Each row has a name. After each piece below comes the name of the row it's from, unless a question asks for something else. Each question is about the rows just above it.

[163  91 155  92] : zim
[143 107 143 129] : fasag
[ 92 164  92 164] : bidu
[160  95 160  92] : popil
[142 101 153 146] : Niv
[ 96 162  94 154] : lumi
[163  92 156  91] : Gosuz
[139 105 150 146] : Nemog
[164 164  92  91] : ruliv
[ 94  92 160 151] : Doni
Which row holds these entries in another order? [150 146 139 105] -> Nemog
Which row holds these entries in another order? [164  92 164  92] -> bidu
[164  92 164  91] is which row reordered? -> ruliv
[ 92  92 164 164] is which row reordered? -> bidu
Which row holds these entries in another order? [151  94  92 160] -> Doni
Which row holds these entries in another order? [ 92 155  91 163] -> zim

[122 124 117 122 165 141 132 134 119 117 136] : Doni
[132 134 114 112 122 124 133 126 135 112 121] : gep
[122 112 134 135 126 133 112 124 114 132 122] : Nemog
Put [126 122 122 132 112 133 135 112 134 114 124] back in order: which row is it? -> Nemog
Which row holds these entries in another order? [117 117 132 119 165 122 124 141 134 122 136] -> Doni
Put [112 114 124 134 132 122 135 121 133 126 112] back in order: which row is it? -> gep
Put [122 122 112 134 135 126 133 112 124 114 132] back in order: which row is it? -> Nemog
Which row holds these entries in another order? [112 112 114 122 122 124 126 132 133 134 135] -> Nemog
[132 126 121 134 133 114 122 112 124 112 135] is which row reordered? -> gep

[128 132 127 125 127 126 127 139 129 134 134 131 131 128 123 124 130 132
 127 128 128 128 125 125] -> Gosuz
[126 114 114 148 143 123 113 124 119 132 126 133 117 138 130 153 128 124
 139 118 123 137 126 114] -> lumi
[132 128 130 115 132 129 139 124 138 134 126 133 131 117 128 125 129 123
 129 122 119 131 148 132] -> Doni
[129 125 128 130 130 127 124 123 127 126 123 126 123 130 128 136 127 126
 131 126 127 130 128 123] -> gep
[134 139 134 106 120 139 121 157 139 144 144 126 133 127 100 123 133 130
 146 127 130 114 117 102] -> zim
[130 134 128 121 127 128 126 147 132 138 137 131 132 128 116 123 131 132
 131 128 128 125 123 118] -> Let
[128 131 127 126 128 127 128 136 129 132 133 130 131 127 125 124 130 131
 126 128 128 135 126 127] -> popil
[129 132 127 124 127 126 127 142 130 135 135 131 131 128 121 124 131 132
 127 128 128 127 125 124] -> ruliv
[131 123 126 130 127 125 127 126 136 129 130 127 127 128 126 123 124 130
 128 123 126 127 130 123] -> bidu
[130 134 129 119 126 128 125 148 133 139 138 131 132 128 115 123 131 132
 132 128 129 124 122 117] -> Nemog
[130 134 128 121 127 128 126 147 132 138 137 131 132 128 116 123 131 132
 131 128 129 125 123 118] -> Niv
Which row holds these entries in another order? [129 124 122 117 130 134 129 119 126 128 125 148 133 139 138 131 132 128
 115 123 131 132 132 128] -> Nemog
Put [127 130 128 136 128 126 130 123 127 124 131 129 123 126 128 126 127 126
 123 123 125 127 130 130] back in order: which row is it? -> gep

[118 128 113 119 138 133 107 108 113] -> ruliv
[108 119 128 138 112 118 113 133 107] -> fasag
[113 110 151 149 111 109 110 149 110] -> Let
[118 110 147 142 113 108 110 143 115] -> gep
[110 110 109 114 110 110 149 149 151] -> popil
[110 151 109 110 149 110 110 113 149] -> Nemog
Which row holds these entries in another order? [110 113 149 110 151 109 110 149 110] -> Nemog
Put [149 113 110 110 149 110 109 151 110] back in order: which row is it? -> Nemog
Put [138 113 133 119 128 112 107 108 118] back in order: which row is it? -> fasag
Put [110 149 110 109 111 149 151 110 113] back in order: which row is it? -> Let
[151 149 149 110 113 110 109 110 110] is which row reordered? -> Nemog

[137 121 131 134 126 128 123 126 120 122 118 125 115 128 122 130 127 124
 120 130 100 132 128 137 124 120 127 132 130 112 124 128 128 124 135 113
 128 129 119 132 133 130 122 119 122 127 125 119 122 127 125 128 128 127] : Niv
[121 122 132 123 122 122 132 125 115 128 127 134 119 127 128 128 119 130
 132 128 124 100 129 125 137 130 128 124 119 126 128 127 118 133 125 120
 120 127 131 137 122 113 122 126 121 130 124 130 128 127 128 135 123 112] : fasag
[124 131 124 125 127 112 130 126 123 133 122 132 126 127 127 113 100 121
 132 119 119 128 122 121 134 127 132 127 128 130 115 128 125 124 124 120
 118 129 137 130 122 119 120 128 128 135 128 125 128 128 122 130 137 122] : gep
Which row holds these entries in another order? [100 112 113 115 118 119 119 119 120 120 121 121 122 122 122 122 122 123
 124 124 124 124 125 125 125 126 126 127 127 127 127 127 128 128 128 128
 128 128 128 128 129 130 130 130 130 131 132 132 132 133 134 135 137 137] -> gep
Which row holds these entries in another order? [134 128 124 130 127 130 129 128 123 128 100 120 132 125 115 113 122 122
 122 112 121 131 125 122 128 122 120 126 118 119 121 130 133 124 124 127
 128 137 125 119 132 119 132 127 127 128 135 130 127 137 126 128 128 124] -> gep
Which row holds these entries in another order? [130 137 122 124 131 124 125 127 112 130 126 123 133 122 132 126 127 127
 113 100 121 132 119 119 128 122 121 134 127 132 127 128 130 115 128 125
 124 124 120 118 129 137 130 122 119 120 128 128 135 128 125 128 128 122] -> gep

[137 135 139 132 127 133 152] -> Doni
[137 121 136 135 139 123 146] -> lumi
[125 119 123 132 134 124 124] -> Niv
[162 102 155 126 155 130 155] -> zim
[127 114 126 133 137 117 117] -> fasag
[131 118 121 112 133 136 103] -> gep
[114 139 111 118 116 134 108] -> ruliv
[149 131 147 115 131 141 155] -> popil
[152 114 152 130 146 125 156] -> Nemog
[126 117 126 136 130 123 118] -> Gosuz
[139 122 121 135 146 136 137] -> bidu
Which row holds these entries in another order? [117 118 123 126 126 130 136] -> Gosuz
Put [146 137 121 136 135 139 123] back in order: which row is it? -> lumi
Put [108 111 114 116 134 139 118] back in order: which row is it? -> ruliv

[108 138 118 127 135 130 144 124] -> lumi
[108 135 131 118 138 124 144 127] -> popil
[114 137 124 138 153 124 127 126] -> bidu
[108 135 144 130 124 138 118 127] is which row reordered? -> lumi
[108 118 124 127 131 135 138 144] is which row reordered? -> popil
Put [124 144 130 135 127 118 138 108] back in order: which row is it? -> lumi
Put [126 127 124 153 138 124 137 114] back in order: which row is it? -> bidu

[119 129 137 124 113 131 128 111 110 134 125 131]  gep
[129 124 137 119 111 109 125 131 131 134 113 128]  Nemog
[133 129 137 129 129 128 111 140 146 132 122 156]  Gosuz
[125 131 119 129 137 124 113 131 128 111 110 134] is which row reordered? -> gep
[131 125 134 110 111 128 131 113 124 137 129 119] is which row reordered? -> gep
Which row holds these entries in another order? [131 119 129 137 124 113 131 128 111 110 134 125] -> gep

[134 116 157 149 106 117 144]  Gosuz
[ 99 130 108 157 149 126 111]  gep
[127 128 147 115 136 132 112]  zim
[146  98 110 134 140 114 135]  bidu
[148 141 127  99 106 153 119]  lumi
[119 154 106  99 141 148 127]  Doni
[157 108 126  99 111 149 131]  Niv
[127 119 148 106 140  99 153]  ruliv
[126 157 111  99 108 149 130] is which row reordered? -> gep
Put [157 149 126 111  99 131 108] back in order: which row is it? -> Niv
[153 127 119 148 106 140  99] is which row reordered? -> ruliv
Put [140 114 110 134 146 135  98] back in order: which row is it? -> bidu
Which row holds these entries in another order? [141 127  99 106 153 119 148] -> lumi
Put [119 153 106  99 127 141 148] back in order: which row is it? -> lumi
Put [106 116 117 134 144 149 157] back in order: which row is it? -> Gosuz

[115 128 122 142 121 131 121 124 127 124 132 133 149 137] : lumi
[142 149 127 131 137 121 132 128 122 121 124 116 124 133] : popil
[139 142 123 142 116 123 116 135 131 107 122 119 119 122] : gep
[107 142 119 131 122 135 122 122 142 119 139 116 123 116] : Let
Which row holds these entries in another order? [135 131 107 122 119 119 122 139 142 123 142 116 123 116] -> gep
[137 149 133 132 124 127 124 121 131 121 142 122 128 115] is which row reordered? -> lumi
Which row holds these entries in another order? [139 116 119 123 122 131 122 142 107 116 119 142 135 122] -> Let
[107 116 116 119 119 122 122 123 123 131 135 139 142 142] is which row reordered? -> gep
Put [133 124 116 124 121 122 128 132 121 137 131 127 149 142] back in order: which row is it? -> popil
Which row holds these entries in another order? [137 121 149 124 116 128 122 124 131 133 142 127 132 121] -> popil

[114 142 146 141 114 138 140 140 116 142 114 143 111 115 131 141 107 135
 118 147 111 110 139 143 134] : gep
[116 131 143 140 139 134 114 115 110 143 142 114 113 140 141 147 111 146
 111 118 138 135 142 141 107] : zim
[146 130 111 148 144 123 105 114 110 105 112 124 154 105 143 117 121 159
 139 140 158 151 146 151 128] : ruliv
[134 113 148 123 120 119 142 137 128 149 145 136 132 137 122 129 112 152
 111 135 121 127 118 141 106] : lumi
[129 133 115 127 126 123 124 132 129 110 108 123 125 120 133 117 155 109
 146 123 127 128 123 120 150] : Niv
[110 146 139 159 158 146 112 105 105 124 123 105 111 121 151 144 142 117
 128 114 151 148 154 130 140] : bidu
Which row holds these entries in another order? [140 130 154 148 151 114 128 117 142 144 151 121 111 105 123 124 105 105
 112 146 158 159 139 146 110] -> bidu
Put [142 111 145 118 149 136 127 120 141 134 119 112 137 123 122 152 121 113
 132 135 129 106 137 148 128] back in order: which row is it? -> lumi
Put [138 118 114 143 113 110 140 115 111 116 141 134 107 111 141 143 147 135
 140 142 142 131 139 114 146] back in order: which row is it? -> zim
Which row holds these entries in another order? [114 114 134 141 107 111 147 110 135 118 146 139 115 141 138 140 142 111
 140 131 143 116 142 114 143] -> gep
Put [150 120 123 128 127 123 146 109 155 117 133 120 125 123 108 110 129 132
 124 123 126 127 115 133 129] back in order: which row is it? -> Niv
Put [144 121 151 105 112 105 142 117 146 105 111 146 154 151 148 139 124 128
 123 130 110 114 140 159 158] back in order: which row is it? -> bidu

[117 143 148 129 128 101 118 142 140] = Gosuz
[120 135 130 120 145 129 139 130 120] = popil
[140 142 148 143 117 101 130 118 128] = lumi
[143 148 129 128 101 118 142 140 117] is which row reordered? -> Gosuz
Which row holds these entries in another order? [130 120 139 129 120 145 130 135 120] -> popil
[128 118 130 101 117 143 148 142 140] is which row reordered? -> lumi
[148 118 143 101 128 117 129 140 142] is which row reordered? -> Gosuz

[105 166 104 100  93] : fasag
[113 149 105 108 156] : zim
[109 156 113 105 149] : gep
Put [149 105 113 156 109] back in order: which row is it? -> gep
Put [105 108 113 149 156] back in order: which row is it? -> zim
Put [ 93 100 104 166 105] back in order: which row is it? -> fasag
Which row holds these entries in another order? [149 109 156 113 105] -> gep

[149 119 151 121 143 112 125] -> popil
[103 143 129 134  98 142 156] -> Doni
[135 156 142 143 129 103  98] -> gep
Which row holds these entries in another order? [156 142  98 134 129 143 103] -> Doni
[125 112 143 121 151 119 149] is which row reordered? -> popil
[112 119 121 125 143 149 151] is which row reordered? -> popil

[133 128 131 126 112 133 142 128 128 141 113 121 112 148 128 129 134 132
 152 121 125 119 123 106 141 121 104 109 127 135 124 113 140 123 124 122
 134 124 159 118 126 135 139 122 130 117]  Niv
[116 131 143 142 146 129 138 121 130 128 117 142 133 123 114 137 132 133
 140 116 131 140 131 112 135 111 119 157 124 152 124 121 130 123 126 133
 128 135 116 132 132 123 140 126 140 131]  Gosuz
[124 126 128 126 123 126 133 133 129 138 125 123 126 138 126 133 131 134
 140 121 124 130 132 118 132 121 115 124 125 129 121 119 131 131 128 127
 127 125 142 118 131 131 130 124 135 127]  lumi
[130 126 132 130 130 138 123 123 133 134 118 137 104 130 132 135 138 132
 146 130 123 116 137 122 137 134 110 120 123 137 116 133 128 130 117 116
 130 127 152 110 131 134 134 119 143 124]  bidu
[149 137 132 136 117 148 146 116 133 132 108 134  96 143 127 128 141 124
 156 128 126 112 119 108 143 133 106 101 138 140 127 127 145 120 114 118
 141 125 162 114 122 137 141 123 131 119]  gep
[132 127 118 128 126 126 131 125 131 130 128 133 131 129 142 132 131 121
 126 134 126 125 138 131 118 135 123 126 140 130 124 126 133 133 123 121
 124 125 121 127 124 129 119 115 138 124]  zim
[120 135 130 135 132 134 132 127 134 133 125 134 123 132 121 140 140 127
 136 124 121 131 137 127 130 134 117 123 132 131 118 126 131 134 121 122
 127 126 144 116 137 135 128 128 141 134]  ruliv
[137 119 116 125 108 120 150 137 126 139 126 107 136 153 130 118 112 131
 123 127 141 122 104 117 135 111 119 120 133 135 139 111 141 111 147 134
 126 129 127 144 119 125 136 123 110 122]  fasag
[145 131 122 131 108 139 151 125 128 135 117 116 112 151 122 122 123 125
 139 124 135 114 104 111 136 121 109 104 137 140 136 112 145 114 134 128
 137 127 150 136 125 130 139 125 116 119]  Let
[124 140 132 135 126 143 146 121 131 140 112 130 116 142 123 138 140 129
 152 124 121 132 131 116 133 128 114 116 137 133 119 117 141 133 123 128
 130 123 157 111 126 135 132 131 142 131]  Nemog
Put [131 142 131 132 135 126 111 157 123 130 128 123 133 141 117 119 133 137
 116 114 128 133 116 131 132 121 124 152 129 140 138 123 142 116 130 112
 140 131 121 146 143 126 135 132 140 124] back in order: which row is it? -> Nemog
Which row holds these entries in another order? [127 135 124 130 131 131 118 142 125 127 127 128 131 131 119 121 129 125
 124 115 121 132 118 132 130 124 121 140 134 131 133 126 138 126 123 125
 138 129 133 133 126 123 126 128 126 124] -> lumi
Which row holds these entries in another order? [131 127 121 125 126 131 126 128 121 134 133 127 132 132 129 123 135 126
 131 131 129 124 125 133 115 142 128 119 125 124 126 140 133 118 126 118
 130 138 131 124 123 127 124 138 121 130] -> lumi

[149 119 141 102 111 136 143 141 155] : Doni
[123 156 110 156 117 123 135 116 149] : Let
[149 111 141 135 141 143 119 102 155] : popil
Put [155 141 143 136 111 102 141 119 149] back in order: which row is it? -> Doni
[141 119 155 141 149 111 143 135 102] is which row reordered? -> popil
Put [110 116 117 123 123 135 149 156 156] back in order: which row is it? -> Let
Which row holds these entries in another order? [102 111 119 135 141 141 143 149 155] -> popil
[136 143 111 119 141 155 149 141 102] is which row reordered? -> Doni

[123 129 131 112 120 131 123 128 127 127 125 125 137 131 128 130 141 135
 130 120 126 126 125 126 140 130 126 134 139 130 113 138 147 127 121 123
 135 122 131 128 116 120 123 129 123 129 130 123 131 127 130 135 133 128
 124 140 136 125 141 129 124 131 112] = Gosuz
[128 123 136 112 123 123 135 123 127 128 125 136 126 127 142 128 139 140
 122 139 107 128 126 133 144 129 140 128 120 128 131 127 127 133 121 133
 154 133 135 102 145 117 127 129 131 140 128 119 118 123 119 124 130 121
 117 121 128 128 131 131 125 122 128] = Niv
[128 123 124 114 128 129 136 130 139 127 126 129 122 131 126 129 119 114
 130 120 135 122 134 138 165 129 127 132 120 129 115 130 134 128 126 128
 128 124 133 121 128 130 132 133 126 127 137 117 140 129 128 114 126 125
 108 137 128 128 122 113 122 121 136] = popil
[126 123 123 109 124 127 101 125 124 134 136 139 133 128 141 128 125 130
 142 127 115 124 125 124 142 128 116 131 126 126 109 132 144 126 120 137
 127 130 128 121 149 114 137 128 133 139 134 133 125 124 131 117 131 129
 129 130 132 129 135 154 128 129 127] = Doni
[125 123 130 123 122 126 117 125 118 115 132 123 118 114 117 131 128 135
 137 135 120 126 132 130 133 134 120 116 120 137 125 121 128 131 122 123
 125 128 130 125 128 136 129 126 123 134 127 124 130 128 136 122 128 134
 130 112 141 129 119 143 126 115 130] = ruliv
[135 131 124 137 125 129 122 132 120 124 134 133 134 118 127 130 124 121
 135 123 136 121 136 127 123 127 132 124 133 128 129 137 116 125 131 130
 127 132 121 128 134 118 129 127 119 119 126 114 133 130 124 133 129 123
 131 126 122 126 121 124 124 122 128] = fasag
[136 121 122 113 122 128 128 137 108 125 126 114 128 129 140 117 137 127
 126 133 132 130 128 121 133 124 128 128 126 128 134 130 115 129 120 132
 127 129 165 138 134 122 135 120 130 114 119 129 126 131 122 129 126 127
 139 130 136 129 128 114 124 123 128] is which row reordered? -> popil
Which row holds these entries in another order? [112 114 115 115 116 117 117 118 118 119 120 120 120 121 122 122 122 123
 123 123 123 123 124 125 125 125 125 125 126 126 126 126 127 128 128 128
 128 128 128 129 129 130 130 130 130 130 130 131 131 132 132 133 134 134
 134 135 135 136 136 137 137 141 143] -> ruliv
[127 127 133 121 133 154 133 135 102 145 117 127 129 131 140 128 119 118
 123 119 124 130 121 117 121 128 128 131 131 125 122 128 128 123 136 112
 123 123 135 123 127 128 125 136 126 127 142 128 139 140 122 139 107 128
 126 133 144 129 140 128 120 128 131] is which row reordered? -> Niv

